These are the activations of a small neural network, seen along a few directions. Each row is one input.
In each table, some parts of the input vary, and every possible input appears once, in random order.
A made-up example of a description, with smaller parts first: one of 4 places along a line, together with either a single point or one of 9 places along a line or (one of 3 separate values, together with one of 5 places around a ring).
Shared parts are said once, and a part with two or three values counts as separate values.

Other details of the inputs shift rows strongly along two fixed directions, in all tables alike. That doesn't count.

Table:
r1: [-21  -7 -25 -27  -3 -42  31  19 -20  10 -32  -6]
r2: [ 17 -46  26  14  20 -38 -14 -16 -12  27 -37 -36]
r3: [ 40   3  31  28  17  25 -22 -14  11  -1  28 -12]
r4: [-23  23 -14  -4 -32  15   3  -4  10   1   2  15]
r5: [ -9  13 -12 -10 -24  19  14  -4  -3 -24  18  21]
r6: [ 11  33 -13 -11   8  23   6  18  13   2  24   8]
r7: [ -6  36 -28 -16  -8  20   7  22  22   8  13  36]
r8: [ -2  16 -22 -26  39 -35  20  28 -16  -4 -31   3]
r9: [-24  -8 -22 -26  18 -34  21   0 -18   4 -41   3]
r10: [ 12 -17  30  25   2  22 -29 -39  20   2  12   2]
r11: [  9 -15  22  20  -7  27 -30 -32  22  16   7  -8]
r12: [-13 -19  -7 -14  26 -41  16  -7 -18   0 -39   1]
r13: [ 26   4  27  25  14  38 -16 -30   6  -1  17 -23]
r14: [ 19  -6  34  35 -19   2 -29 -20  12   0  17   4]
r15: [ 10 -46  32  13  35 -31 -14 -30 -11  11 -42 -34]
r16: [-15  23 -30 -20 -24  13   2  14  18  16  14  32]
r17: [ 17 -16  30  24   4  16 -30 -31  21   1  15   8]
r18: [ 18 -16  27  24 -24  25 -15 -30  -3 -12  18 -12]
r19: [-39  29 -16  -7  -6  28  12  18  -5 -17  27  21]
r20: [ 24  -4  23  27  -4  28 -26 -19  20  22   6 -10]
r21: [ 26 -16  30  27 -17  15 -15 -23   0 -20  26   0]
r22: [-17  12 -19 -10 -19  20  -1  -9  12  11   4  20]
r23: [ 10 -39  42  30  39 -39 -13  11 -31   1 -14 -39]
r24: [  7  -6  32  34 -18  12 -22 -36   9  -7  11   1]
r25: [ 25 -48  35  26  17 -54  -7 -14 -23   4 -21 -26]
r26: [-15  -6  -3  -9  15 -52  20   7 -19 -11 -38   3]
r27: [ -6 -21 -24 -31   6 -44  23  34 -16 -14 -17 -11]
r28: [ -5 -30 -11 -20  17 -43  23  14 -22 -29 -22 -11]
r29: [ 35   3  32  29  21  29 -17 -23  10  -8  25 -11]
r30: [ 21 -19  28  26 -27  25 -18 -27   0  -4  17 -19]
r31: [-13  -1 -23 -15 -30  24   6   3   7 -17  18   1]
r32: [ -6  13 -19 -23  43 -32  24  18 -18 -12 -35   2]
r33: [ -5  20 -23 -19 -37  16  12  22   5  -4  23  19]
r34: [  0  26 -18  -7  -8  21   1  14  21  16   8  20]
r35: [ -9  15 -26 -30  28 -25  22  27 -14  10 -40 -14]
r36: [-34   1 -11 -16  32 -33  26  35 -32 -15 -18  -2]
r37: [-21  21  -7   0  -9  18  -2  34   0   1  32  11]
r38: [ 22  -6  29  34   8  27 -22 -35  15   2   8   0]
r39: [-28   0 -14 -18  21 -33  21  49 -27   8 -19 -17]
r40: [-14   0 -20 -15 -26  23   7  -3   3 -25  19   6]
r41: [ 27   3  24  24  11  39 -17 -24  10   7  16 -28]
r42: [-19  22 -25 -16 -13  13   7   0  13  -7  15  46]
r43: [-42  31 -22 -10 -15  35  10  25  -3  -3  22  11]
r44: [  9 -16  24  30 -25  17 -17 -38   2   0  17  -6]
r45: [-32 -10  -1  -8  30 -27  19  20 -37  -6 -29 -25]
r46: [ 25 -27  31  22  45 -23 -12 -24 -21   4 -40 -47]
r47: [ -1 -20  -6 -20   2 -37  23  18 -27   0 -32 -24]
r48: [ 26 -27  32  22  50 -28  -8 -22 -20  -2 -37 -39]
r49: [ 24 -18  27  31 -25   3 -23 -17   9  10  27  -2]
r50: [  3 -16  -6 -19  11 -47  24  22 -29 -15 -24  -4]
r51: [-18  31 -20 -10 -36   8   3  16  16   7  12  25]
r52: [ 11 -19  23  31 -28  17 -18 -33   4   8  15 -12]
r53: [-20  22 -25 -25 -18  24  -1   8  25  15   8  24]
r54: [-13 -10 -21 -21  -1 -49  27  23 -19  12 -27  -4]
r55: [  2  34 -17 -15   1  34   9  12  12   7  16  -1]
r56: [ -4  34 -22 -11  -3  19   5  14  18   0  13  40]
r57: [ 24 -16  25  26 -11   8 -32 -19  18  18  20   3]
r58: [ 20 -14  24  20  -8  17 -34 -16  26  23  15  -4]
r59: [ -5  -6 -19 -30   4 -44  30  34 -24  -8 -22  -1]
r60: [-23  20 -22 -11 -29  13  17  -7   3 -13  19  34]
r61: [ -2  24 -12  -2   4  20   4  -1  15  -6   8  33]
r62: [  1  -9  31  33  -9  29 -27   1  -1  12  27 -25]
r63: [ 18  -3  24  30   2  32 -22 -34  13   7   4  -5]
r64: [ 28 -28  23  22 -18  11 -25 -12   9 -19  33  -8]
r65: [-14   9 -31 -25 -37  23   9  18  11 -12  23   8]
r66: [ -8  -6 -13 -14  31 -27  20   6 -13  12 -50 -14]
r67: [ -9  -5  -5 -12   8 -55  15  21 -14   6 -35  -5]
r68: [  0  42 -25 -15  -2  21   1  22  16   2  18  23]
r69: [-10  45 -25 -20   9  35  21   5   9 -15  20  21]
r70: [-12  12 -35 -26 -36  17  10  27  13 -12  28  15]
r71: [ -4  31 -16  -6  -1  33  -1  -2  10   3   4   4]
r72: [ 20 -60  29  16  21 -36  -4 -20 -22 -22 -22 -44]
r73: [ 10   3 -10 -20  41 -30  22  27 -15  11 -29 -28]
r74: [  7  -8  33  35 -22  16 -26 -38   8   0   7  -9]
r75: [-20  23 -25 -13 -27   8  18   3   5 -15  23  42]
r76: [-14  23 -25 -24 -12  13  -1  16  26   9  16  36]
r77: [ 22 -44  33  13  37 -44 -18 -12  -6  11 -31 -21]
r78: [-15  21  -9  -3 -34  11  -2   3  13   8   6  11]
r79: [ -1  12 -22 -24  31 -31  18  31 -12  12 -35 -13]
r80: [-15  25 -28 -19 -17   9   3  10  15   1  18  47]
Description of these inputs: one of 8 places around a ring, together with either a single point or one of 9 places along a line.
Question: Changing only the place on the ring of 8 turns r64 into r27. The same change can be made to r14. Which row results?
Answer: r67
Question: Changing only the place on the ring of 8 turns r54 into r49. The same change can be made to r58. Which row results?
Answer: r76
Question: Changing only the place on the ring of 8 turns r38 into r66. The same change can be made to r24. Which row results?
Answer: r4
Question: Which other rows agree with r63 in the place on the ring of 8? List them by row number.
Answer: r9, r13, r15, r18, r40, r44, r45, r46, r74
Question: Which other rows agree with r61 in the place on the ring of 8? List them by row number.
Answer: r17, r21, r26, r28, r29, r32, r36, r42, r75

Table:
r81: [  9  17  18  17 -29  31 -18  -7   8 -17  33  -4]
r82: [ 13  16  19  20   3  38 -16   4  12   9  41  10]
r83: [  6   5  17  22 -20  17 -24  -7  26  11  34  24]
r84: [-31  29 -25 -12  -4  -2  10  26   4   9   4  20]
r85: [-32   9 -25 -24 -42  -1  25  11 -12  -1   4  14]
r86: [  2  21  21  20 -11  31 -32   2  19   5  29   6]
r87: [ -3  38 -27 -28  17  18  25  11   6   6  -2  19]
r88: [  3 -12  -1  -7  23 -34  26  17 -37 -11 -26 -25]
r89: [ -5 -22 -11 -14  20 -37  13  18 -15   4 -30 -33]
r90: [ 15  -3   2  15 -29  38 -22  -3  20  -1  25   1]
r91: [ 17  -3   7   9 -28  30 -23  -4  27  -4  29   6]
r92: [ -5 -15   5  -6  24 -50   6  22 -13   8 -36  -2]
r93: [ 16  16   4  20 -19  39 -20 -24  25  11   8  14]
r94: [ 30 -34  40  31  -6 -21 -15 -18  -9 -10  -5 -24]
r95: [ 29 -37  39  30  -6 -27 -11 -22  -8  -6   1 -23]
r96: [ 16  -7   6   8 -28  25 -19  -9  29   0  36   8]
r97: [ 20 -29  37  40  11 -14 -28  -7  -5  16 -13 -20]
r98: [-21  28 -26 -16 -13   4  26  20 -12 -14  12   6]
r99: [-29   1 -33 -34 -32   7  15  18   2  11   2   8]
r100: [ -9  30 -28 -26  -6   2  14   5  17   3 -16  31]
r101: [ 12 -26  42  26  22  -4 -26 -27  -7 -13 -11 -32]
r102: [ -4   8 -37 -34 -13  -6  12  20   8  -5  12  25]
r103: [-28  32 -24 -13   4   4  12  29  -1   8   9  16]
r104: [ 23   4   8   7  -5  46 -13   2  16  -1  43  -6]
r105: [-11  -2  16  19 -36  28 -24 -11  14  26  28  13]
r106: [-12 -27  -1 -12  26 -46  17  -5 -15 -13 -34  -2]
r107: [  2 -19  -1  -9  27 -57   6  16 -17  11 -27   4]
r108: [-36  20 -29 -18  -3   8  18   4   0 -15   0  19]
r109: [-17  20 -28 -14 -26   1  22  20  -9 -17   0  19]
r110: [  8 -12   4 -11  29 -34  31  19 -36 -12 -19 -25]
r111: [ -3 -18 -10 -15  28 -32  15  21 -19   3 -26 -37]
r112: [ 12  24   6  18  -6  41 -17 -24  22  14  20   1]
r113: [ 24 -43  32  25  16 -19 -22 -37  -6  -8  -3  -9]
r114: [ 19 -31  36  31  30   4 -16 -27 -15  -8  -6 -28]
r115: [-27  19 -31 -29 -22   7  17  -3   7  22 -16  21]
r116: [  8  -1  -6 -12  43 -26  18   3 -17  12 -45 -18]
r117: [-11 -24   1 -12  26 -41  14  -1 -17 -16 -40  -3]
r118: [-45   4 -26 -26 -22   8  18  -3  -5  -3  -4  23]
r119: [-24  24 -27 -16 -22  -1  24  17  -8 -13   8  10]
r120: [ 18  12   8  13 -18  25 -17 -30  34  11  18  21]
r121: [ 42 -27  28  22  17 -20 -23 -37   6  17 -15 -11]
r122: [-14 -23  -5  -5  25 -33  14   0 -24 -13 -44  -9]
r123: [-15  42 -25 -28   3  10  10   9  12   1 -14  15]
r124: [-20  22 -23 -25  17  18  26  12  -7 -19  10  21]
r125: [-18 -15  -3  -7  38 -31  18   0 -26 -10 -32 -21]
r126: [ -7  15 -29 -24 -23 -14  21  13  -6 -17  13  31]
r127: [ 25 -22  40  36  29  -6 -23  -4 -11  16  -2 -27]
r128: [  9  20   5  19 -15  36 -19 -27  27  14  16   5]
r129: [ 19   4   4  11 -11  46 -18   0  14   0  36  -6]
r130: [ 27 -29  35  18  13  -5 -29  -6   1   0  -5 -47]
Question: Changing only one part turns r87 into r104. The same change can be made to r120. Which row results?
Answer: r96
Question: Changing only one part turns r100 into r92. The same change can be made to r93. Which row results?
Answer: r97
Question: Describe the family of inputs behind these rows.
Answer: one of 5 separate values, together with either a single point or one of 9 places along a line
Question: Change only the place on the line of 9 in r98. List by row number the other rows that result.
Answer: r81, r88, r94, r95, r109, r110, r119, r126
Question: Which other rows agree with r106 in the choice among 5 separate values? List them by row number.
Answer: r101, r108, r113, r114, r117, r118, r122, r124, r125

Table:
r131: [ -4  -2  -2   1 -15  13   2  -2  -3 -11   8  -4]
r132: [ 22 -18  39  36  11  17 -25 -22   0   5  11 -27]
r133: [ -8  19 -11  -5 -39  35  -3   5  18  -4  41  19]
r134: [  3 -22  12   7   2 -23  -1  -7 -10   1 -13  -1]
r135: [-28  44 -38 -30  -6  26  22  20   5 -13  15  30]
r136: [ 18   9  15  22 -16  33 -26 -16  26  13  27   8]
r137: [ 20 -19  34  34 -10   8 -22 -22   2 -11  23  -7]
r138: [ -7 -16  -1 -13  42 -45  18   2 -24   1 -50 -20]
r139: [-29  31 -31 -25   0  12  20  12   3   1  -3  24]
r140: [ 25 -23  21  14  25 -20  -9 -17  -3   6 -20 -19]
r141: [  0   5   5  11 -22  14 -10 -16  11 -10  21  21]
r142: [ 4 12 -4 -2  0  9 -2 13  6  5  9  3]
r143: [ -5  10 -22 -25  19 -22  20  27  -9  -3 -19   2]
r144: [  6 -17  -4 -15  37 -52  17  11 -17   8 -48 -17]
r145: [-16  11 -21 -23  14 -23  17  20  -7  12 -26   4]
r146: [ -7   0  -3  -3  19 -13   8  15 -12   4 -18 -14]
r147: [  7  10  16  25 -15  39 -24 -19  21  12  25   5]
r148: [ 38 -20  35  32  12  12 -23 -22   5   2  14 -21]
r149: [ -2 -15   3   2  -7  -5   3 -14  -6  -2 -11  -8]
r150: [-17  -2 -17 -21   4 -29  22  24 -19 -11 -14   9]
r151: [  5 -21   7   3  -1 -14   1  -1 -14  -3  -9 -22]
r152: [ 21 -21  24  15  29 -14  -8 -11 -11  -4 -14 -28]
r153: [-28  16 -33 -26 -19  -3  15  20   6  -2   3  30]
r154: [ -7  32 -12  -4 -18  33  -5  13  15   4  29  17]
r155: [ -7 -19  -3 -12   2 -32   9   7  -9   5 -26 -10]
r156: [-15  39 -29 -19 -13  33   8   1  19  -8  19  36]
r157: [ -5  -4  -5  -2 -13  -3   1  11  -1  -3  12   4]
r158: [ 18 -20  24  26 -21  15 -23 -31   8   6  14 -14]
Question: Changing only one part turns r136 into r142. The same change can be made to r153. Which row results?
Answer: r157
Question: Describe the family of inputs behind these rows.
Answer: one of 2 separate values, together with either one of 6 places along a line or one of 8 places around a ring
Question: A walk changes only the place on the ring of 8. It starts at r143 and steps to r142. List the rest of the walk in order.
Answer: r154, r146, r132, r135, r152, r148
